[[5800, 5410, 2713, 5743, 6258, 7861, 4241, 4566, 8048, 5387, 5380, 6324, 4424],
 [7078, 5611, 5966, 6936, 6046, 4122, 5770, 5179, 7027, 5257, 4852, 5330, 5397],
 [4150, 5547, 6427, 7415, 4241, 7053, 4261, 5792, 7204, 5255, 3965, 4247, 4613],
 [4803, 6252, 5971, 5232, 3772, 6282, 5955, 5889, 6578, 7555, 4921, 3729, 6219],
 [4304, 5024, 5855, 6274, 2894, 4575, 5235, 5513, 3931, 5579, 7508, 5265, 5863],
 [6156, 5255, 4391, 1867, 6272, 6868, 4284, 4728, 5484, 7996, 6458, 8005, 5368]] 5410

[[254, 329, 378, 513, 74, 163, 295, 193],
 [370, 300, 279, 270, 5, 86, 326, 193],
 [272, 342, 378, 368, 79, 113, 295, 193],
 [272, 298, 529, 795, 204, 456, 290, 283],
 [287, 350, 368, 513, 47, 163, 239, 222],
 [251, 292, 394, 632, 79, 251, 279, 193],
 [256, 300, 470, 729, 111, 471, 181, 217]] 329

[[479, 260, 316, 347, -186, 75, 568, 188, 869, -197, -100, 926, 607],
 [-308, 487, -251, 274, 695, 516, 665, 244, -231, 597, 30, 485, 662],
 [-183, 642, -283, -128, 628, -23, 302, 48, -279, 714, 695, 107, 331],
 [87, -356, -49, 733, 494, 730, -133, 414, 196, -71, -312, 595, 430],
 [-218, 379, -36, 619, 776, 254, -534, 388, 405, 247, -125, 132, 702],
 [-89, 179, 29, 518, 742, -137, 61, -269, -347, 838, 164, 127, -134],
 [42, 985, 163, 557, 614, -24, -360, 144, 334, -38, 231, -21, 743],
 [111, 93, -243, -100, 305, 76, 724, -113, -423, 683, 523, 551, -171],
 [248, 22, -129, 489, 355, -347, 443, -464, -17, 366, 210, 980, 119],
 [-219, 801, 239, 629, 687, -133, 62, 5, 222, 815, -276, 36, 245],
 [-111, -21, 32, 727, 716, 125, 504, -125, 29, 481, 43, 648, 923],
 [110, -457, 114, -153, 105, -233, -164, 351, 911, 564, 446, 387, 462]] 260

[[4316, 4271, 4355, 4369, 4341, 4334, 4138, 4054, 4032, 4073, 3924, 4089, 3790, 4165, 3925],
 [3591, 3785, 3839, 3899, 3644, 3886, 3562, 3122, 3333, 3424, 3103, 3183, 2730, 3629, 2801],
 [6293, 2464, 4374, 2682, 6046, 2405, 2902, 8133, 3690, 3350, 4629, 7955, 6799, 2720, 9275],
 [3818, 3642, 3532, 3708, 3809, 3631, 3650, 3755, 3748, 3708, 3807, 3757, 3991, 3597, 3972],
 [3080, 3097, 3116, 3275, 3128, 3200, 2864, 2551, 2694, 2761, 2500, 2616, 2259, 2896, 2371],
 [6236, 2554, 4391, 2763, 5999, 2498, 2976, 8007, 3734, 3406, 4637, 7835, 6724, 2801, 9105],
 [3902, 3565, 3386, 3619, 3868, 3511, 3662, 3990, 3894, 3800, 4069, 3970, 4484, 3559, 4432],
 [3759, 3580, 3447, 3620, 3742, 3550, 3628, 3775, 3762, 3708, 3858, 3766, 4094, 3564, 4041],
 [3406, 3399, 3273, 3476, 3418, 3415, 3343, 3198, 3352, 3348, 3324, 3218, 3338, 3318, 3277],
 [5192, 6192, 6300, 6078, 5278, 6296, 5972, 4832, 5479, 5680, 5069, 4887, 4106, 6173, 3934]] 4271

[[27, 158, 212, 32, 83, 18, 170, 80, 202],
 [194, 223, 37, 100, 173, 110, 137, 221, 34],
 [56, 165, 52, 211, 117, 168, 63, 106, 63],
 [17, 71, 25, 203, 184, 80, 151, 111, 22],
 [189, 207, 72, 216, 107, 59, 22, 99, 203],
 [207, 145, 99, 148, 107, 34, 76, 148, 149],
 [136, 50, 56, 17, 135, 177, 129, 214, 129],
 [85, 103, 39, 128, 219, 165, 92, 167, 66],
 [116, 155, 20, 118, 63, 150, 142, 40, 78],
 [195, 126, 77, 126, 90, 136, 18, 93, 162],
 [100, 152, 124, 192, 177, 67, 177, 219, 42]] 158
---
-13.3,4.0,7.5,10.0 --> 10.0, 7.5

-115.39,-5.47,-85.69,-152.23,7.46,-136.18,202.87 --> 202.87, 7.46

0.077,-0.130,0.194,-0.062,0.135
0.067,-0.139,0.155,-0.040,-0.005
--> 0.194, 0.155

-121.770,-171.144,21.344,186.841,45.761 --> 186.841, 45.761

-16.530,-8.506,-3.782,11.829,-5.150,-2.930,2.386 --> 11.829, 2.386

-96.66,69.79,-68.37,200.46,-169.02,4.74
-187.31,46.68,-187.53,226.07,-106.68,-183.17
--> 226.07, 200.46

83.63,103.03,-113.47,213.69,-9.95
-5.25,-47.77,-10.40,-63.92,44.89
--> 213.69, 103.03

-0.13,0.13,0.20,-0.13
0.07,0.11,0.09,-0.19
--> 0.20, 0.13
---
[[ 0.032  0.074 -0.019 -0.032 -0.033 -0.097 -0.110  0.038  0.021]
 [ 0.006  0.140  0.001 -0.036 -0.028 -0.104 -0.042  0.089 -0.015]
 [-0.057 -0.015 -0.067 -0.082  0.075  0.076  0.017  0.067  0.005]
 [ 0.039 -0.077 -0.023 -0.112 -0.122 -0.034  0.045  0.015  0.002]
 [-0.062  0.170  0.047  0.008  0.046 -0.001 -0.012 -0.038  0.024]
 [-0.017  0.055 -0.070  0.103 -0.007 -0.100 -0.011  0.002  0.051]
 [-0.051  0.083 -0.175  0.062 -0.074  0.151 -0.159 -0.162 -0.125]
 [-0.023 -0.036 -0.009 -0.022  0.040  0.027 -0.046 -0.005 -0.117]
 [ 0.042  0.219  0.115 -0.011  0.068 -0.039  0.014  0.116  0.013]
 [ 0.008 -0.046  0.067  0.000 -0.012  0.091 -0.064 -0.032  0.019]
 [ 0.048  0.151 -0.039  0.002 -0.149 -0.006  0.009  0.195 -0.169]
 [ 0.072 -0.034  0.033  0.009 -0.074 -0.145  0.011 -0.035  0.036]] ans = 0.036

[[ 0.1 -0.1 -1.6  0.0 -0.3 -0.1  0.0  0.2  0.3 -0.5 -0.4  0.0  0.3 -0.3
  -1.2]
 [-0.1 -0.8 -1.3  0.5  0.1  0.7 -0.3  0.5 -0.9 -1.0  1.0 -0.6  0.2  0.3
  -0.3]
 [ 0.6  0.2 -1.0 -0.2 -0.6 -0.5  0.3  1.4  0.2  0.1 -0.6  0.3 -0.5  0.3
  -0.2]
 [-0.1 -0.8  1.1 -0.5 -0.3  0.7 -0.3  0.0  0.0  1.1 -0.3 -1.1 -0.5  0.4
   0.0]
 [-0.6 -0.1  0.6 -1.2  0.3 -0.1 -0.5 -0.3 -0.5 -0.9  0.2 -0.5 -0.1  1.2
  -0.7]
 [ 0.1 -0.6 -0.1  0.4  0.2 -0.8  0.0 -0.4 -0.3 -0.5 -0.5  0.2 -0.9 -0.3
   0.3]
 [ 0.0 -0.4  2.4 -0.2 -0.2 -0.4  0.1 -0.2  0.3  0.3 -1.4  0.0  0.4 -1.1
  -1.3]
 [-0.2 -0.2 -2.0  0.1 -0.1 -0.9 -0.3 -0.2 -1.3 -1.3 -0.5 -0.5 -0.1  0.1
  -0.6]] ans = -0.6

[[ -6.3  -6.6  -3.0   7.0 -12.4   1.9  14.1]
 [-12.7   7.7   6.3  -2.0  15.0  -4.1  12.3]
 [  8.0   5.5   0.8 -14.4   2.7   1.0  -0.7]
 [ -9.4 -18.9   4.1  -8.5 -15.1   1.9  21.9]
 [  8.5  -2.7  -4.4  -2.3  -4.1   7.1   2.5]
 [  3.1  -7.5  12.6  -7.1 -13.1  -1.7   2.5]
 [ -6.4   2.7 -11.4   1.3   7.1  -5.2  -8.0]
 [ -4.7  -5.1  -2.6  -4.7  -9.4  -3.7  -8.9]
 [  6.0  -3.1  -0.1  -6.0  -1.8 -12.1  -7.6]
 [  7.4  -2.3   9.6  -0.1  -3.2 -14.2  -6.3]] ans = -6.3

[[-0.297 -1.481  1.009  0.823  1.427 -1.296  1.020]
 [ 2.666  2.380 -2.108 -0.948 -0.278 -0.370  1.457]
 [ 1.253 -0.141  0.114  0.244  1.606  2.584 -0.539]
 [ 0.205 -1.525  0.599  0.727  1.338 -1.409  1.086]
 [ 0.279 -1.445  0.167  0.747  1.295 -1.605  0.922]
 [ 0.105 -1.437  0.612  0.431  1.265 -1.399  1.072]
 [ 0.141 -1.180  0.351  0.655  1.301 -1.472  1.029]
 [ 1.247 -0.115 -0.063  0.619  1.431  2.787  0.148]
 [ 0.772  2.457  0.554  0.943  2.179 -1.507  0.642]] ans = 0.642

[[ 0.2 -0.3  0.7  0.3  0.4 -1.1  0.5  0.2 -0.4]
 [ 0.5 -1.2  1.7  0.7  1.2  0.0  1.0 -0.3 -1.3]
 [-0.3  0.7 -0.5 -0.6 -1.0  1.0 -0.3  0.5  0.8]
 [ 0.2  1.0 -1.0 -0.4 -1.0 -0.4 -0.4  0.5  0.5]
 [ 0.4 -0.3  0.8  0.8  1.4 -1.1  0.7  0.3 -1.0]
 [ 0.5 -0.5  0.6  0.6  0.8 -0.5  0.7  0.3 -0.8]
 [ 0.3 -1.1  1.1  0.1  1.2  0.5  0.6 -0.4 -1.0]
 [-0.3  0.9 -0.5 -0.2 -1.2 -0.9 -0.6  0.9  0.9]
 [ 0.5 -0.4  0.5  0.5  0.5 -0.7  0.7 -0.4 -0.5]
 [-0.6  1.2 -1.4 -0.8 -1.6  1.1 -0.6  1.1  1.5]] ans = 1.5

[[ 0.685 -1.101 -1.103 -0.815  0.399  0.411  1.514  2.757 -0.265  0.606
   1.545  0.599 -2.148 -1.056  1.336]
 [-2.127  0.090 -2.163 -0.623 -2.721 -1.794  0.371  1.773 -0.365  1.460
  -0.361  1.345 -0.212  0.075  0.097]
 [ 1.086 -1.829  0.947 -0.304  1.113  1.807 -0.461 -0.784  0.137  0.212
  -2.569 -0.894  0.563 -0.447 -2.943]
 [ 1.086  1.082  1.230  0.590  1.380  1.807  0.995 -0.981 -0.315 -1.299
   2.649 -1.233 -0.857 -1.448  0.097]
 [-1.404  1.280 -1.456 -0.879 -2.186  0.190  0.579  0.691 -2.072  0.803
   2.448  1.345  0.756 -0.447  0.435]
 [-1.002  1.214  0.099  2.506 -1.562 -0.765 -1.188 -2.751  0.338  1.591
  -0.763 -1.640 -0.728 -0.665 -0.466]
 [-1.324  0.222  0.735 -0.496 -1.294  1.660  0.423  0.790  0.036 -0.839
   0.140  0.802 -2.407 -2.145 -2.943]
 [ 1.568 -0.770 -1.103  0.462  0.489  0.117 -0.825 -0.784 -1.771  2.051
   1.545 -0.690 -0.212  0.119  3.025]] ans = 3.025
